These are the activations of a small neural network, seen along a few directions. Each row is one input.
Each table varies a few parts of the input and shows all the possible inputs, shuffled.
Descriptions start from the smaller parts, as in this example, which fits no table here: one of 3 separate values, together with either a single point or one of 9 places around a ring or (one of 6 places along a line, together with one of 8 places around a ring).
Shared parts are said once, and a part with two or three values counts as separate values.

A family of inputs:
row 1: [ -6 -72  51  -4 -42   1  -8  -1  14  98 -71 -49 -12   1]
row 2: [-15 -51  -8  53 -37  14 -28  33  -1  55 -72 -24 -73 -44]
row 3: [-10 -10 108  25 -32 -27  30 -35   0 -58 -36 -45 -12  56]
row 4: [  9  -8 -46 -91  32   2   8  20  10  84  33  34  64 -26]
row 5: [  6  69 -51  14  40   8   4 -10  -2 -88  73  43  17   6]
row 6: [   0   54  -25   69    5    9  -13    7  -16 -107   21   23  -57   -5]
row 7: [ 13  43   1 -49  49 -11  29 -34   0 -59  71  27  71  45]
row 8: [  6  10  83 -42   1 -38  41 -44  -5 -46  16 -24  60  65]
row 9: [-14   5  44  89 -23  -7   3 -11 -12 -95 -35 -26 -69  19]
row 10: [  2  -8 -83  38  -6  37 -51  40  -3  49 -15  19 -58 -61]
row 11: [   4   13 -104  -23   26   29  -26   34    9   62   36   44   13  -57]
row 12: [  5 -46  31 -78 -13 -17  12   1   7 104 -21 -22  57   2]
Changing only one part turns row 8 into row 12. The same change can be made to row 6. Which row results?
> row 10
Describe the family of inputs behind these rows.
> one of 2 separate values, together with one of 6 places around a ring

A family of inputs:
row 13: [ -4 -21  -9  12  -8  15  -9  11  13  36 -21  -4 -19 -13]
row 14: [   0   50   20   24   16  -13   21  -23   -8 -113   36   12    0   35]
row 15: [  -7   31   44   47   -5  -13   16  -26   -7 -104    5  -11  -21   38]
row 16: [ -2  -4   3   1 -25  -2 -10  16  -2  25 -20  -8 -17 -15]
row 17: [  1 -23 -17  18  -1  11 -16  10  -4  25 -19  -4 -21 -17]
row 18: [  3  14 -15 -23  -3  -4  -5  15  -5  18  11  16   6 -20]
row 19: [ 10   1  -2 -26  13   1  -1 -13  -2   7  15   1  27  17]
row 20: [ -2  -4   4 -31   8  -9  15   1   4  21   9   6  27  -6]
row 21: [  3  -1 -33 -10  13  18  -5  14  11  28  10  18   2 -18]
row 22: [  6 -20  18  -2  -9  -1  -6 -14  -2  12 -16 -22   4  21]
row 23: [  2   1 -42  -4  14   8 -10  11  -3  16  12  14   4 -20]
row 24: [ -8 -23  28  -8 -14 -11  10  -2   6  29 -22 -16   6  -1]
Changing only one part turns row 21 into row 13. The same change can be made to row 23. Which row results?
> row 17
Describe the family of inputs behind these rows.
> one of 2 separate values, together with either a single point or one of 5 places along a line

A family of inputs:
row 25: [-11  -8  12   3 -20   3   6  12  15  22 -15   5 -16 -15]
row 26: [ -9 -28  -4  23  -3   3  -5  -3  -4  17 -23 -20 -13   0]
row 27: [ 14   4 -20  -2   1   9 -18   0   3  26   6  -2   6  -2]
row 28: [ -8  -1 -34   0  12   3   1  19   9   6   5  16  -5 -25]
row 29: [ 12  -6   4 -35   0  -6 -11   2 -12  28   1   2  15   3]
row 30: [  4  12 -19 -13  -7  -6   0  14   1  23   7  -3  18 -15]
row 31: [  2  38  41  10  12 -16  20 -38  -8 -97  30   1  13  48]
row 32: [ -4 -27  12 -13   4  -8   4 -18   2  25  -8 -15  25  10]
row 33: [ -7  -5 -33   9  16  18  -6  10   5  11   6  19 -15 -18]
row 34: [-10 -25   0  15  -8 -10   2   4   1  13 -21 -18  -4 -11]
row 35: [ -8  -4  19 -17 -11  -2  13  12  15  26 -11  -3   2 -10]
row 36: [  6  -4  -8  -7 -12  -8 -14  24 -12  16 -12  -1 -14 -18]
row 37: [  1  -5 -24 -29  23   6   6   0   9  18  19  15  21  -2]
row 38: [ 19 -11  -4 -15  -1   6 -17   4 -14  24  -9  -2  -8  -3]
row 39: [ -1 -11  18 -29  -8   4   8  -5  16  32  -7   0  12   9]
row 40: [   8   35   33   32   12   -5   11  -31   -8 -100   21   -1   -8   47]
row 41: [  4 -14  14  -5  -8  15  -1  -1  16  29 -13   2  -8   6]
row 42: [  1   1 -26  11  -9  14 -22   5  -5  21  -1   0 -10 -16]
row 43: [  7   2 -14 -25  -2   2 -10  -7  -1  29  14   0  26  -3]
row 44: [ -7   1 -23 -15  16   3  15  15   6  14  16  19  14 -20]
row 45: [  5  -7  -7   1  -7   6 -23  14 -15  19 -15   2 -22 -11]
row 46: [  -3   43   35   21    4  -20   30  -18  -10 -103   23   -3    5   33]
row 47: [  5  -7 -29  -6  24  17  -5   3   9  14  10  17   3  -6]
row 48: [  5   0   2 -23  -7  -9  -2  19 -14  22  -4   2   7 -13]
row 49: [ -8 -21   7  -2  -3 -12  13   1  -1  18 -16 -18  17  -5]
row 50: [ -9 -11   9   9 -15  16  -4   4  12  25 -20   4 -24  -7]
row 51: [  2   9 -25   5 -12  -4 -12  16   3  18   1  -2  -3 -22]
row 52: [  -4   40   28   39   -1  -19   18  -15   -8 -109   17   -3  -16   27]
row 53: [  -4   37   28   46    5   -5    8  -26  -11 -105   15    0  -24   34]
row 54: [  1 -30   8  10   5   4  -5 -14   2  22 -15 -13   5   7]
Changing only one part turns row 25 into row 50. The same change can be made to row 28. Which row results?
> row 33
Describe the family of inputs behind these rows.
> one of 5 places around a ring, together with either a single point or one of 5 places along a line
A walk changes only the place on the line of 5. It starts at row 54 and steps to row 41. List the rest of the walk in order.
> row 38, row 27, row 47
Which other rows does row 42 become when the place on the ring of 5 takes its other values? List them by row number.
> row 27, row 30, row 43, row 51
